A small network was shown many inputs. Here are its activations along a few directions, one row for each input.
Each table varies a few parts of the input and shows all the possible inputs, shuffled.
A made-up example of a description, with smaller parts first: one of 6 places along a line, together with either a single point or one of 9 places around a ring or (one of 3 separate values, together with one of 8 places around a ring).
Shared parts are said once, and a part with two or three values counts as separate values.

Other details of the inputs shift rows strongly along two fixed directions, in all tables alike. That doesn't count.

A family of inputs:
r1: [-3.23 -0.72 -1.18 -0.16 -2.02 -0.30 -0.22 -0.85 -0.14  0.36  4.46]
r2: [-2.29 -0.05  2.35  1.62 -0.01 -1.08 -0.76 -1.11 -0.78  1.32  2.26]
r3: [-1.65 -1.26 -0.51 -0.75 -2.48  1.21  0.81  3.23 -0.02 -0.71 -3.79]
r4: [ 1.93  0.59  0.60 -0.40 -0.89  1.01  1.38  0.02  1.25 -1.32 -3.59]
r5: [ 1.41  0.65 -1.81 -0.77  0.83 -0.30 -0.62 -5.22  0.75 -0.70  3.43]
r6: [ 2.52 -0.35 -1.86 -0.40  1.08  0.81  1.90  0.99  0.38  1.18 -6.54]
r7: [ 7.27  0.59 -1.29 -2.45  0.48 -0.83  0.40  2.50  1.99 -0.53 -4.89]
r8: [ 0.79  1.46 -0.59  0.73  0.27  0.37 -1.60 -5.01 -0.08 -0.62  2.07]
r9: [-5.69 -1.76  2.03  0.33 -2.71 -0.23 -2.66  0.58 -2.16 -0.66  4.11]
r10: [ 3.42  1.27  0.63 -0.20  2.32  0.80  2.14  2.60  1.28 -0.71 -4.61]
r11: [ 1.17  0.39 -1.65 -0.77  0.90 -0.42 -0.73 -4.80  1.15 -0.99  2.82]
r12: [ 3.00 -0.16  0.56 -0.63  0.98  0.35  2.36  1.28  0.37  0.49 -6.17]
r13: [ 2.51 -0.37 -0.77 -0.15  2.07  0.12  0.22 -1.60 -0.40  0.53 -3.55]
r14: [-5.80 -3.20  1.34  0.22 -2.20 -0.42 -0.38  5.10 -2.24  1.57 -0.74]
r15: [ 1.39  1.28 -0.23 -0.02 -0.15 -0.30  0.83 -3.85  1.48 -0.42  3.05]
r16: [-1.77  0.93 -0.82  1.22 -1.60  0.55 -0.95 -2.24 -0.10  0.34  2.20]
r17: [ 1.65  2.12 -0.50  1.56  3.56 -0.03 -1.31 -3.04 -0.26  0.15  2.85]
r18: [ 3.08 -0.92 -3.25 -2.63 -0.41  1.23  3.06  1.68  2.33 -1.20 -6.32]
r19: [-2.58 -1.02  1.01  1.29  0.73 -1.09 -2.07 -1.86 -1.64  1.04  2.54]
r20: [ 0.80  2.38 -1.23  2.08  2.67  0.24 -0.49 -1.84  0.92  0.90  1.84]
r21: [-5.02 -1.89  3.76 -0.02 -1.54 -0.20  0.37  7.68 -2.51  0.16  1.25]
r22: [ 0.95  2.62 -1.37  2.10  2.61  0.31 -0.40 -2.18  0.52  1.13  2.38]
r23: [ 4.60  2.24 -0.73  0.03  0.49 -1.97 -2.01 -2.53  0.93  0.75  3.63]
r24: [-1.27 -1.52  1.89 -1.27 -2.99  1.02  1.55  4.48 -0.66 -1.07 -3.59]
r25: [-5.44 -3.08  2.57 -0.46 -0.54 -0.21 -1.03  7.29 -3.01 -0.40  0.95]
r26: [-1.74 -0.22  1.06 -0.11 -1.45 -0.66  0.21 -1.29  0.66 -0.60  3.98]
Description of these inputs: one of 2 separate values, together with either a single point or (one of 3 separate values, together with one of 4 places along a line).
Q: Changing only the choice among 2 separate values turns r16 into r3. The same change can be made to r15. Which row results?
A: r26
Q: Change only the place on the line of 4 in r25. List by row number the other rows that result.
A: r9, r11, r19
Q: Change only the choice among 2 separate values in r17. List by row number the other rows that result.
A: r25

A family of inputs:
r27: [-2.24  0.55  0.70  1.44 -0.39 -1.00 -0.88 -3.24 -0.47  1.47  4.96]
r28: [-0.34  0.29 -0.67  0.06 -1.84 -0.96 -2.32 -4.52  0.23 -0.23  4.63]
r29: [ 8.88  4.46 -1.86  0.83  4.60  0.62  1.33 -4.48  3.29 -0.32 -3.89]
r30: [-2.13  0.86  0.38  2.28  0.02 -0.80 -1.04 -3.84 -0.14  1.27  4.99]
r31: [-1.43 -4.35  0.06 -3.86 -3.49  0.48  1.99  7.46 -0.57 -1.67 -4.63]
r32: [-4.62 -3.35  1.23 -1.72 -3.05  1.37  1.16  6.51 -1.67 -1.23 -2.79]
r33: [-3.03 -0.45  1.20  1.23 -1.93 -0.75 -1.56 -1.88 -1.09  1.13  2.92]
r34: [ 2.45 -1.26 -0.77 -1.06  2.21  0.70  1.90  3.75 -0.11 -0.14 -6.66]
r35: [-0.71  0.35 -0.83 -0.37 -1.68 -0.62 -1.21 -1.55  0.08 -0.22  4.31]
r36: [-3.37 -0.33  1.09  1.62  0.76 -0.59 -1.86  1.74 -1.72  1.31  3.09]
r37: [-2.98 -0.74  3.23  0.90 -1.37 -1.10 -2.04  1.52 -1.98  0.38  3.38]
r38: [ 8.62  4.43 -1.78  0.88  4.45  0.81  1.35 -4.33  2.95 -0.37 -3.80]
r39: [-0.53  0.47 -0.81 -0.12 -1.42 -0.41 -1.31 -2.16  0.43 -0.31  4.43]
r40: [-1.95  1.48 -0.29  1.75  0.10  0.17 -1.31 -4.83  0.37 -0.10  5.09]
r41: [-4.04 -1.85  1.12 -0.76 -1.79  0.03 -0.02  0.44 -1.27 -0.45  2.40]
r42: [-1.95  0.32  0.81  1.47  1.74 -1.23 -1.83 -2.02 -1.46  1.55  4.97]
r43: [-0.74 -0.47 -0.45 -1.00 -1.48 -0.97 -0.82 -2.01  0.11 -0.22  4.38]
r44: [ 0.33  1.48 -1.25  0.51 -0.66 -0.77 -1.71 -4.57  1.18 -0.04  5.76]
r45: [-3.90 -3.26  1.65 -1.04 -0.66 -0.28  0.08  7.99 -2.10  0.40 -2.81]
r46: [ 1.91 -1.58 -1.18 -2.19  0.01  1.73  2.96  2.10  0.88 -1.87 -7.04]
r47: [ 5.53  1.69 -2.85 -1.08  2.14  1.47  2.40 -3.47  3.09 -1.59 -5.98]
r48: [ 8.62  4.01 -1.72  0.42  4.56  0.21  1.38 -4.31  3.45 -0.51 -4.05]
r49: [ 2.89  0.15 -1.27 -0.95  0.10  1.20  2.61  2.39  0.87  0.02 -6.72]
r50: [-4.17 -2.88  1.53 -0.82 -2.95  0.65  1.16  7.20 -1.68  0.36 -2.93]
r51: [-2.97 -3.06  3.02 -1.20 -1.51 -0.16  0.96  8.04 -1.92 -0.47 -2.14]
r52: [ 4.39  0.01  0.30 -1.74  1.61  0.41  2.38  2.75  0.80 -0.63 -5.70]
r53: [ 6.04  2.10 -2.61 -0.16  2.27  0.73  2.29 -2.84  3.10  0.04 -6.00]
r54: [-0.61  0.69 -0.82  0.05 -1.08 -1.12 -1.58 -3.55  1.02 -0.18  5.42]
r55: [ 6.63  1.59 -2.87 -1.15  1.63  1.63  1.81 -5.44  2.62 -1.58 -6.86]
r56: [-2.68 -3.37  1.20 -1.46 -0.70  0.87  1.09  9.79 -2.35  0.07 -5.77]
r57: [-2.48  0.08  1.15  1.98  0.55 -1.21 -3.17 -2.49 -1.87  1.43  4.37]
r58: [-2.81 -2.12  2.81 -1.10 -1.85  0.03  0.65  8.50 -2.16 -0.24 -2.13]
r59: [-2.66  0.73  0.56  2.00 -0.68 -0.46 -1.07 -1.60 -0.26  1.35  3.92]
r60: [-2.14  1.33 -0.23  1.44 -0.26  0.22 -1.12 -4.04 -0.26 -0.11  4.76]
r61: [-1.80  2.00  0.24  2.93  2.03 -0.91 -2.65 -3.03 -1.37  1.70  6.11]
Q: What do these inputs look like to the network?
A: one of 5 places along a line, together with either a single point or one of 6 places along a line
Q: Changing only the place on the line of 5 turns r59 into r36. The same change can be made to r33. Which row results?
A: r57
Q: Start at r39 and move only the place on the line of 5, one step at a time. The first step leads to r32. Which rows follow, in order?
A: r50, r56, r38
Q: Which other rows agree with r28 in the place on the line of 5? List them by row number.
A: r31, r35, r39, r43, r44, r54

A family of inputs:
r62: [-5.93 -4.33 -0.61 -0.98 -3.12  0.46 -0.51  7.24 -2.71  1.02 -2.96]
r63: [-3.24 -3.50  1.82 -2.93 -3.47 -0.93  0.92  9.36 -0.12 -1.25 -0.57]
r64: [-1.53  2.07  0.28  0.98 -0.31  0.25 -1.53 -2.31  0.40 -1.36  7.09]
r65: [-3.70 -3.20  0.52 -2.70 -3.52  1.08  3.44  7.69 -0.54 -0.85 -2.06]
r66: [-4.02 -3.46  2.52 -2.14 -3.65  1.39  0.61  5.59 -1.89 -2.43 -3.24]
r67: [ 0.15  1.24  2.62  1.60 -0.93 -2.22 -3.40 -5.12 -1.35  1.09  7.16]
r68: [ 4.91  1.02 -3.56 -1.19  3.52  1.59  0.67 -2.76  1.15 -1.69 -4.75]
r69: [ 9.56  2.73 -1.76 -1.89  2.07 -0.26  1.59 -0.42  2.38 -0.67 -3.98]
r70: [-1.98 -0.06 -0.82  1.33  1.86 -2.39 -3.70 -4.65 -0.12  1.27  7.53]
r71: [-3.94  0.90  1.63  3.81  3.23 -0.68 -2.23 -0.83 -2.27  2.54  4.41]
r72: [ 7.03  0.81 -2.32 -1.45  3.18 -0.71 -0.38 -1.66  0.31  0.66 -3.55]
r73: [-3.09  1.13  0.37  2.34 -2.55 -0.31 -2.09 -4.99 -0.18  1.09  3.85]
r74: [ 5.15  2.48  0.87  1.53  3.62  1.36  2.59 -1.22  1.32  0.12 -7.88]
r75: [-3.74  1.64 -0.19  2.26 -2.27 -0.46 -1.94 -1.68  0.26  1.15  7.30]
r76: [ 3.46 -0.01 -4.08 -1.12  2.50  1.26  2.61 -3.07  1.28  0.00 -4.49]
r77: [-3.37 -1.01  3.41  0.60 -0.29  0.54  1.75  9.22 -1.47  0.41 -2.39]
r78: [-0.01  0.79  1.20  1.14 -0.26 -1.63 -1.96 -5.82  1.28 -0.16  4.42]
r79: [ 4.29  0.76 -1.89 -1.20  0.39  1.65  3.57 -4.57  2.25 -0.95 -5.90]
Q: What do these inputs look like to the network?
A: one of 3 separate values, together with either a single point or one of 5 places along a line
Q: Changing only the choice among 3 separate values turns r64 into r68. The same change can be made to r65. Which row results?
A: r76
Q: Change only the choice among 3 separate values in r71. List by row number the other rows that result.
A: r74, r77
Q: Which other rows agree with r79 in the choice among 3 separate values? List them by row number.
A: r66, r67, r73, r74, r78
Q: Change only the choice among 3 separate values in r73. List by row number the other rows that result.
A: r62, r75
